These are the activations of a small network on made-up records, seen along a few directions, one row for each record.
After each row come some of the record's fields: E, V, K, S, M, B, D.
The largest differences between rows may come from other fields.
In the rows, 500 means zero.
Random noise pushes rows far along 17 fixed directions. That doesn't count. These rows show it; they differ only by the noise:
[364 561 368 703 552 665 457 483 532 490 366 439 377 325 303 678 436 382
 659 490 585 532 582 594 281 797 475 482 325 462 290 474 397 485 603]
[520 460 389 379 256 279 707 419 618 700 513 451 482 626 533 544 626 529
 599 307 458 483 492 302 478 591 621 576 533 498 516 587 540 647 612]
[692 306 215 457 597 405 484 590 463 454 430 599 423 625 602 448 461 707
 288 392 490 523 631 372 594 343 441 504 439 398 416 457 551 466 304]
[794 694 366 547 453 596 190 601 459 343 386 692 392 500 382 352 515 306
 406 487 293 524 627 666 567 490 409 536 344 569 575 399 432 275 386]
[430 172 351 416 469 682 644 509 643 478 440 301 462 454 578 464 571 435
 503 698 427 671 577 380 531 660 665 647 659 620 223 372 509 614 297]
[471 376 440 300 396 522 687 497 385 507 470 561 420 620 321 478 324 575
 597 626 809 606 324 494 246 571 399 413 590 495 671 539 405 676 606]
[401 513 292 525 190 579 334 396 455 505 487 362 490 525 449 513 391 367
 564 595 549 468 505 537 418 725 518 646 511 466 417 493 482 527 434]
[518 368 409 558 550 403 413 687 295 344 421 495 338 460 555 547 380 594
 407 339 515 678 747 433 447 465 288 743 317 539 233 444 549 341 281]
[565 535 609 503 400 443 242 541 514 448 553 667 576 388 480 296 478 425
 595 501 459 560 370 403 662 441 430 428 605 536 737 553 359 544 457]
[559 511 502 449 584 308 395 569 392 635 339 527 440 528 540 481 511 493
 488 297 428 745 418 392 572 531 611 672 477 541 352 426 472 595 374]
[529 590 429 545 386 251 329 476 543 438 463 604 630 498 470 443 544 410
 560 362 313 326 385 580 594 463 457 503 418 408 631 551 530 408 498]
[379 452 480 630 557 425 382 438 482 411 452 781 545 368 528 422 429 390
 625 619 560 371 369 457 432 714 479 589 406 401 375 477 455 462 576]
[505 511 347 558 709 406 485 575 361 497 599 418 442 484 642 573 357 574
 509 438 522 508 419 502 559 441 459 590 487 421 444 658 557 545 433]
[598 384 406 617 629 493 372 457 600 420 594 803 428 256 356 313 368 487
 509 333 516 526 426 323 695 587 502 286 395 383 606 608 325 521 511]
[572 641 564 443 777 341 605 670 319 350 448 741 382 457 536 550 414 526
 622 449 597 513 375 568 283 424 272 646 439 599 572 583 462 491 575]
[617 538 625 439 512 519 340 543 336 571 467 548 423 490 403 376 399 403
 426 487 523 587 393 700 476 494 530 574 445 565 603 393 532 430 428]
[728 522 499 387 485 547 553 681 242 717 464 463 361 801 616 478 512 587
 467 698 636 611 573 595 333 354 439 595 515 581 586 461 623 486 585]
[492 408 320 452 396 424 406 588 396 404 483 479 473 571 616 508 389 625
 511 499 586 618 567 304 492 441 345 601 588 489 412 545 440 592 324]
[286 474 539 526 351 743 460 482 516 539 442 315 476 508 388 563 520 521
 251 635 582 712 600 447 642 717 542 454 597 380 347 229 472 449 395]

[471 543 528 426 527 407 466 373 609 503 475 669 594 520 492 504 451 514
 488 479 550 309 321 576 429 518 594 368 543 381 484 424 480 571 491] : E=e2 V=v1 K=k2 S=s2 M=m2 B=b1 D=d4
[558 328 413 479 392 527 683 483 617 493 604 389 407 414 547 519 498 572
 609 373 588 337 671 459 370 454 445 572 541 634 549 648 531 580 476] : E=e2 V=v2 K=k1 S=s2 M=m1 B=b2 D=d6
[416 732 590 626 424 515 455 446 563 617 452 738 456 519 392 560 591 528
 411 453 611 497 536 342 576 739 499 339 444 283 486 377 387 445 724] : E=e1 V=v1 K=k2 S=s1 M=m2 B=b2 D=d4
[345 688 489 593 637 410 519 519 486 458 422 333 515 431 383 756 480 446
 614 339 407 543 445 669 408 549 477 470 365 454 372 559 501 475 559] : E=e2 V=v1 K=k2 S=s2 M=m2 B=b1 D=d4
[425 580 614 436 277 397 686 472 697 333 441 565 519 455 306 572 612 382
 638 367 418 332 530 637 312 584 392 450 461 570 565 464 474 422 608] : E=e1 V=v2 K=k1 S=s2 M=m1 B=b2 D=d6
[503 494 331 304 140 353 750 315 579 456 446 658 540 755 437 568 535 519
 541 544 597 151 541 562 114 580 445 550 398 454 554 482 607 444 691] : E=e2 V=v1 K=k2 S=s1 M=m2 B=b1 D=d7
[691 283 226 486 516 462 517 621 472 603 195 499 580 741 491 376 706 511
 591 716 400 527 499 550 489 397 510 489 489 526 602 487 536 523 541] : E=e2 V=v1 K=k1 S=s1 M=m1 B=b1 D=d7
[316 617 647 490 405 351 521 526 640 400 471 490 674 548 524 564 666 432
 560 511 280 617 449 371 663 532 512 398 606 449 382 451 434 514 520] : E=e1 V=v1 K=k1 S=s1 M=m1 B=b1 D=d6
[314 374 518 696 629 443 288 447 550 470 421 464 684 416 441 523 427 391
 661 557 360 580 390 561 538 557 641 280 368 342 195 477 465 507 497] : E=e1 V=v1 K=k2 S=s2 M=m2 B=b1 D=d6
[611 571 416 741 794 548 418 608 269 724 542 381 330 439 549 509 476 372
 566 481 407 667 521 584 611 613 611 665 264 509 394 651 589 415 621] : E=e2 V=v1 K=k1 S=s2 M=m1 B=b1 D=d7
[487 763 699 601 384 503 315 621 445 394 444 601 413 372 302 472 549 392
 547 300 433 805 611 354 655 598 333 480 454 597 571 504 261 430 539] : E=e1 V=v1 K=k1 S=s2 M=m1 B=b2 D=d6
[528 741 500 573 624 439 469 578 496 456 659 615 437 504 539 548 468 415
 627 480 368 687 430 357 650 565 503 351 479 417 418 668 374 545 634] : E=e1 V=v2 K=k2 S=s1 M=m2 B=b1 D=d4
[462 375 478 349 478 376 562 425 530 583 430 347 596 620 511 523 474 542
 518 436 474 490 343 581 458 421 667 472 597 496 428 482 554 670 381] : E=e2 V=v2 K=k1 S=s2 M=m2 B=b2 D=d4
[532 536 747 599 693 465 338 631 543 675 437 379 561 390 633 524 626 468
 628 452 377 578 480 578 537 350 606 475 553 615 416 452 519 555 450] : E=e1 V=v2 K=k1 S=s2 M=m2 B=b1 D=d4
[442 727 353 444 634 460 810 438 676 321 623 536 501 499 617 645 637 586
 251 405 386 268 477 418 713 529 464 565 597 381 587 550 556 430 509] : E=e1 V=v1 K=k1 S=s1 M=m1 B=b2 D=d4
[539 752 628 564 270 617 408 622 530 513 544 350 483 555 433 576 674 388
 522 542 308 680 743 516 578 488 418 413 467 576 547 478 481 339 596] : E=e2 V=v1 K=k2 S=s1 M=m2 B=b1 D=d7
[423 504 378 551 483 548 553 455 598 434 579 225 426 373 526 689 445 422
 596 324 368 557 684 495 428 579 575 608 428 599 192 588 515 534 388] : E=e2 V=v1 K=k2 S=s2 M=m1 B=b1 D=d6
[421 346 274 637 553 351 456 448 434 522 456 551 564 473 568 462 495 618
 448 426 537 428 462 296 668 539 460 610 421 326 511 592 530 486 508] : E=e1 V=v2 K=k1 S=s2 M=m2 B=b1 D=d7
[600 356 419 446 769 433 764 574 638 566 148 688 566 456 503 407 875 476
 574 630 423 357 318 543 459 509 536 681 548 623 749 381 548 505 630] : E=e1 V=v2 K=k2 S=s2 M=m2 B=b1 D=d4
[386 661 583 419 514 468 641 403 402 533 624 485 495 629 500 609 374 606
 413 474 662 521 373 467 493 515 524 410 575 374 507 563 483 607 591] : E=e2 V=v2 K=k1 S=s2 M=m2 B=b2 D=d6
[444 444 624 657 704 666 486 546 511 709 406 269 387 279 468 510 623 402
 469 390 415 772 563 456 698 672 722 649 486 626 322 410 484 536 439] : E=e1 V=v2 K=k1 S=s2 M=m1 B=b2 D=d6
[497 425 302 602 589 506 392 559 464 379 371 440 495 408 516 475 545 424
 446 477 326 582 572 480 646 551 480 714 408 532 382 465 521 389 340] : E=e1 V=v1 K=k2 S=s2 M=m1 B=b1 D=d6
[410 538 479 558 365 519 505 431 368 586 741 334 516 483 762 494 481 473
 540 642 569 339 513 430 558 563 509 843 582 547 556 685 650 488 544] : E=e2 V=v1 K=k2 S=s1 M=m2 B=b2 D=d7
[634 506 546 353 283 448 601 607 532 440 621 563 550 831 553 509 501 595
 613 666 485 530 626 474 358 247 359 160 560 469 532 569 499 526 628] : E=e2 V=v1 K=k2 S=s1 M=m1 B=b2 D=d6
[340 436 630 480 609 555 567 574 396 492 404 590 507 463 569 503 530 692
 322 650 773 533 453 371 528 527 348 623 666 454 572 324 485 494 460] : E=e1 V=v1 K=k1 S=s2 M=m2 B=b1 D=d4
[407 447 473 576 483 557 478 529 534 526 301 562 581 440 407 496 636 673
 503 533 675 578 536 255 566 500 351 415 591 463 707 478 335 582 580] : E=e2 V=v1 K=k2 S=s1 M=m1 B=b2 D=d7
[536 460 389 582 534 537 552 600 469 422 653 402 436 511 522 566 388 565
 638 503 517 574 632 432 486 416 375 343 472 484 461 741 451 551 547] : E=e2 V=v1 K=k1 S=s1 M=m1 B=b2 D=d6
[250 459 640 517 488 669 463 424 636 328 363 540 488 105 209 530 492 551
 373 325 682 622 509 350 544 689 384 498 572 549 611 321 269 517 361] : E=e2 V=v2 K=k2 S=s1 M=m2 B=b1 D=d7
[617 366 370 352 603 461 585 520 613 445 367 588 533 555 604 424 606 541
 499 526 402 572 471 337 528 414 582 545 621 611 444 460 436 639 374] : E=e1 V=v1 K=k1 S=s2 M=m2 B=b1 D=d7
[463 500 649 593 604 393 441 621 398 648 512 327 522 422 466 528 493 359
 862 481 395 737 356 570 460 481 557 478 437 616 491 691 485 592 648] : E=e1 V=v1 K=k2 S=s2 M=m2 B=b1 D=d4
[402 503 189 560 581 626 425 511 529 300 419 442 549 504 460 529 450 384
 550 708 378 644 418 453 620 645 500 464 565 408 339 508 368 564 401] : E=e1 V=v1 K=k2 S=s2 M=m1 B=b1 D=d6
[595 640 586 540 215 522 270 359 459 567 694 430 506 490 581 465 401 329
 517 470 445 163 614 788 316 459 551 668 347 579 520 511 703 306 494] : E=e1 V=v1 K=k2 S=s2 M=m1 B=b2 D=d4
[411 382 421 572 592 652 465 438 591 650 308 362 479 429 606 601 532 515
 591 558 603 508 576 448 341 626 676 603 581 563 154 376 450 705 392] : E=e2 V=v2 K=k1 S=s2 M=m1 B=b2 D=d4
[574 592 316 545 231 697 256 415 516 523 557 388 454 528 467 523 412 518
 414 494 563 454 718 478 482 507 470 455 489 476 517 501 451 481 408] : E=e2 V=v1 K=k2 S=s2 M=m2 B=b1 D=d7
[639 473 575 600 589 628 258 460 482 670 427 764 499 457 427 309 482 598
 292 542 708 365 459 536 588 462 518 318 476 357 735 331 458 441 526] : E=e1 V=v2 K=k1 S=s1 M=m1 B=b1 D=d6
[474 372 358 564 376 477 511 384 617 689 582 380 500 542 640 544 534 558
 454 428 492 396 628 369 569 583 678 521 489 381 299 494 605 551 474] : E=e2 V=v2 K=k2 S=s2 M=m1 B=b1 D=d6
[638 528 395 568 765 681 366 395 511 654 394 763 444 479 481 333 512 473
 280 619 546 515 379 429 691 665 742 438 478 371 486 355 413 532 512] : E=e1 V=v2 K=k1 S=s1 M=m2 B=b1 D=d7
[430 604 588 320 362 250 514 368 450 516 582 456 524 455 451 520 371 483
 485 175 522 428 266 537 477 492 539 688 554 539 653 559 537 595 394] : E=e1 V=v1 K=k2 S=s1 M=m1 B=b2 D=d6

Here are new rows. What are their fields?
[396 411 534 678 555 414 482 512 533 396 430 615 594 409 627 533 600 646
 441 475 554 231 665 442 480 422 330 577 404 424 445 454 583 328 521] : E=e1 V=v2 K=k1 S=s2 M=m2 B=b2 D=d7
[294 270 388 528 388 550 535 377 512 558 470 377 512 533 534 514 405 396
 616 677 561 536 456 460 408 794 699 584 529 433 114 454 514 637 452] : E=e2 V=v2 K=k1 S=s1 M=m1 B=b2 D=d6
[675 324 530 467 342 423 377 571 466 494 454 795 441 599 506 302 458 485
 627 545 532 621 617 328 389 472 450 432 421 553 404 461 415 513 518] : E=e1 V=v1 K=k2 S=s1 M=m1 B=b2 D=d6
[519 514 453 594 790 446 550 562 522 371 394 681 524 456 657 603 507 644
 562 518 608 216 541 560 285 340 332 503 455 478 434 515 515 485 534] : E=e1 V=v2 K=k1 S=s2 M=m1 B=b2 D=d6
[482 412 544 481 393 589 589 460 650 461 580 401 472 363 424 463 558 295
 648 513 329 597 562 499 489 639 614 530 468 661 417 532 488 492 523] : E=e2 V=v1 K=k2 S=s2 M=m1 B=b1 D=d4
[532 569 296 443 372 478 711 433 624 395 563 551 458 636 427 613 504 623
 494 384 522 476 643 315 469 485 408 302 492 411 514 633 397 567 614] : E=e2 V=v2 K=k1 S=s2 M=m2 B=b1 D=d6
[338 493 553 491 362 423 378 461 403 373 493 413 706 537 474 466 419 396
 623 674 472 414 304 682 443 451 424 526 553 479 587 535 534 478 478] : E=e1 V=v2 K=k1 S=s2 M=m2 B=b1 D=d6
[513 278 428 523 681 558 577 522 388 454 605 439 465 458 553 432 363 471
 513 639 509 514 452 598 484 475 532 573 426 517 440 576 617 453 475] : E=e1 V=v1 K=k2 S=s2 M=m1 B=b1 D=d6
[482 692 605 511 707 486 372 535 296 624 526 483 463 476 541 519 404 616
 271 382 627 600 335 502 715 453 509 564 580 401 630 460 500 532 413] : E=e2 V=v1 K=k2 S=s2 M=m1 B=b2 D=d6
[424 465 456 321 643 666 735 486 382 383 633 397 416 598 507 542 330 602
 213 674 651 543 392 604 543 509 491 517 643 430 498 438 571 501 376] : E=e2 V=v2 K=k1 S=s2 M=m2 B=b1 D=d4
[476 662 417 457 525 570 653 391 538 453 788 471 465 594 673 548 450 505
 257 586 471 296 466 524 669 561 582 531 591 346 467 527 627 439 497] : E=e1 V=v2 K=k1 S=s2 M=m1 B=b1 D=d6
[398 470 741 367 255 375 622 391 681 490 483 676 657 490 561 431 729 653
 315 430 568 306 549 277 583 453 439 552 656 508 700 334 526 449 516] : E=e2 V=v1 K=k1 S=s2 M=m2 B=b1 D=d7
[660 526 335 416 477 540 499 551 445 433 551 404 455 567 626 432 524 456
 378 547 378 420 542 590 587 394 468 744 573 611 603 510 609 429 330] : E=e1 V=v1 K=k1 S=s2 M=m1 B=b1 D=d6
[447 399 458 482 717 539 472 575 309 522 507 325 495 475 603 566 338 595
 503 601 632 576 397 586 419 392 472 608 554 522 466 544 566 577 370] : E=e2 V=v1 K=k2 S=s1 M=m2 B=b1 D=d7
[479 523 649 371 508 531 453 405 680 397 535 687 565 407 534 428 477 476
 419 518 505 431 401 461 523 509 588 419 658 513 465 345 416 576 356] : E=e2 V=v1 K=k2 S=s1 M=m1 B=b1 D=d6
[518 686 420 564 241 599 303 386 380 514 673 491 443 545 503 461 347 389
 477 558 564 407 559 524 483 626 479 582 444 457 531 583 494 436 548] : E=e1 V=v2 K=k1 S=s2 M=m1 B=b1 D=d7
[389 711 470 525 645 755 466 474 739 355 424 221 517 332 441 734 544 443
 449 445 379 480 543 684 509 511 572 394 655 560 343 393 393 581 279] : E=e2 V=v2 K=k1 S=s2 M=m2 B=b2 D=d4
[538 604 843 456 467 461 463 516 501 483 814 734 449 586 612 470 338 603
 448 477 595 566 567 356 507 385 482 160 519 395 358 510 442 506 582] : E=e1 V=v2 K=k1 S=s2 M=m2 B=b2 D=d4
[537 553 201 565 438 316 343 486 475 506 337 528 615 623 451 522 478 450
 754 475 445 410 361 533 411 480 457 432 443 411 559 663 414 616 578] : E=e1 V=v1 K=k1 S=s2 M=m1 B=b1 D=d6
